Each row below holds a small network's activations on one input, seen along a few directions.
Each table varies a few parts of the input and shows all the possible inputs, shuffled.
A made-up example of a description, with smaller parts first: line(6) and (point or (values(2) and ring(5)) or ring(11)).
Shared parts are said once, and a part with two or three values counts as separate values.
In the rows, 128 means zero.

Other details of the inputs vary at random and push rows far along two fixed directions, the same in every table; ignore that.

Table:
r1: [108 182 132  81  75 144  95 123 193  83 104]
r2: [132 142 199 171  91 116 108 102 101 131  41]
r3: [114 111  54  80 146 136 140 171 151 126 190]
r4: [151  93 147 191 185 122 156 116  65 154 153]
r5: [145 130 192 186 117 116 117 110  98 152  61]
r6: [129 126  92  93 169 133 143 131 152 101 196]
r7: [110 183 152  94  68 132  94 124 189  89  84]
r8: [127 140 203 177  84 114 106 102 108 141  50]
r9: [125 119  72  86 129 137 137 170 147 132 160]
r10: [150  80 146 182 189 114 149 108  73 162 149]
r11: [129  92  96 143 142 117 136 153 104 161 138]
r12: [119 132  92 103 161 138 144 132 145  96 204]
r13: [100 164 121  75  51 132  92 159 173 120  70]
r14: [121 150 181 157  85 126 104 105 122 123  64]
r15: [111 176 137  94  87 138 101 126 181  89 104]
r16: [135 134 157 165  74 108 105 135 100 172  23]
r17: [150  90 145 190 182 126 153 111  64 157 154]
r18: [129 139 196 176  90 120  99 101 112 147  45]
r19: [146  85 148 185 186 111 154 110  66 151 151]
r20: [139  84 146 192 179 119 149 107  68 160 158]
r21: [139  64 115 166 175 112 148 146  56 188 132]
r22: [135 104 156 183 161 113 142 113  84 145 136]
r23: [119 139  90  89 142 145 156 134 163 107 176]
r24: [133 134  90  99 168 143 144 137 151 104 197]
r25: [123 114  49  83 149 124 142 156 139 130 177]
r26: [134 136 203 168  86 113 108  99 104 139  45]
r27: [135 124 192 186 114 113 112 103 100 155  65]
r28: [150 102 151 178 163 126 138 112  87 159 132]
r29: [146 105 121 155 180 134 146 120 100 141 168]
r30: [116 122  83  90 160 139 161 128 152 107 188]
r31: [114 185 145  78  70 138  94 122 188  80  81]
r32: [108 128  76  90 159 141 160 133 162 105 201]
r33: [149  80 143 182 188 119 146 106  70 163 148]
r34: [121 117  57  72 146 140 142 174 146 131 189]
r35: [116 119  61  65 130 136 134 168 158 118 168]
r36: [146  62 109 174 170 108 149 144  62 184 130]
r37: [121 183 138  75  73 142 102 128 196  90 106]
r38: [118 161 106  75  55 134 102 162 178 116  84]
r39: [129 138 169 147 104 126 114 105 114 122  82]
r40: [116 117  49  92 147 125 139 158 142 133 182]
r41: [131 133  95  99 159 137 150 136 148 100 204]
r42: [130 134  90  87 154 142 148 135 156 100 212]
r43: [128 143 184 147  85 123 106 102 120 126  63]
r44: [117 183 138  77  65 146 104 125 187  85 111]
r45: [114 182 143  78  68 142  92 118 188  83  82]
Each input here is: values(3) and (point or line(4) or (values(2) and ring(5))).
Question: Changing only the values(3) part turns r33 into r18. The same change can be made to r19. Which row results?
Answer: r22
Question: Change only the values(2) part in r43. List by row number the other rows that result.
Answer: r33
Question: A walk changes only the ring(5) part. It starts at r17 and steps to r4. List the rest of the walk in order.
Answer: r41, r42, r44

Table:
r46: [128 145 116  86 124 137 124 129 155 103 144]
r47: [113 131 136 120  46 116  93 159 135 171  13]
r48: [119 126  63  78  98 124 121 183 144 136 123]
r49: [115 147 103  83 126 133 131 123 165  97 148]
r50: [145 106 153 184 152 117 125 121  87 159 123]
r51: [137 100 118 136 169 124 150 118 105 134 163]
r52: [122 103 121 159 164 117 143 122 102 141 158]
r53: [137 101 122 142 171 126 134 125 101 135 165]
r54: [115 122  86  98 161 132 137 127 145 104 188]
r55: [128 148 117  92 119 143 133 135 159 105 146]
r56: [120 129  86  99 149 140 151 137 148 109 201]
r57: [147 124 152 158 137 130 134 122 111 143 109]
r58: [132  97 119 142 168 123 140 118 101 133 166]
r59: [113 164 140 103  86 135 122 122 167 102  90]
r60: [111 145 108  91 114 134 122 134 164  98 161]
r61: [155 104 157 176 161 118 134 113  84 157 111]
r62: [122 161 189 143  60 122  87 121 138 125  44]
r63: [129 106 149 186 152 119 147 114  85 157 119]
r64: [119 157 114  92 110 144 126 139 164 103 151]
r65: [134 154 159 144  94 132 112 125 136 130  86]
r66: [141 100 154 175 150 121 150 113  84 154 118]
r67: [133 146 153 130 104 128  99 119 137 121  90]
Question: What is each input in this table made of?
Answer: values(2) or (line(4) and ring(5))
Question: A walk changes only the line(4) part. It starts at r57 and steps to r55. List the rest of the walk in order.
Answer: r66, r59
Question: List by row number the other inputs of the same sort as r48.
Answer: r47
Question: A walk changes only the ring(5) part. It starts at r49 and steps to r59. List the rest of the walk in order.
Answer: r63, r52, r54
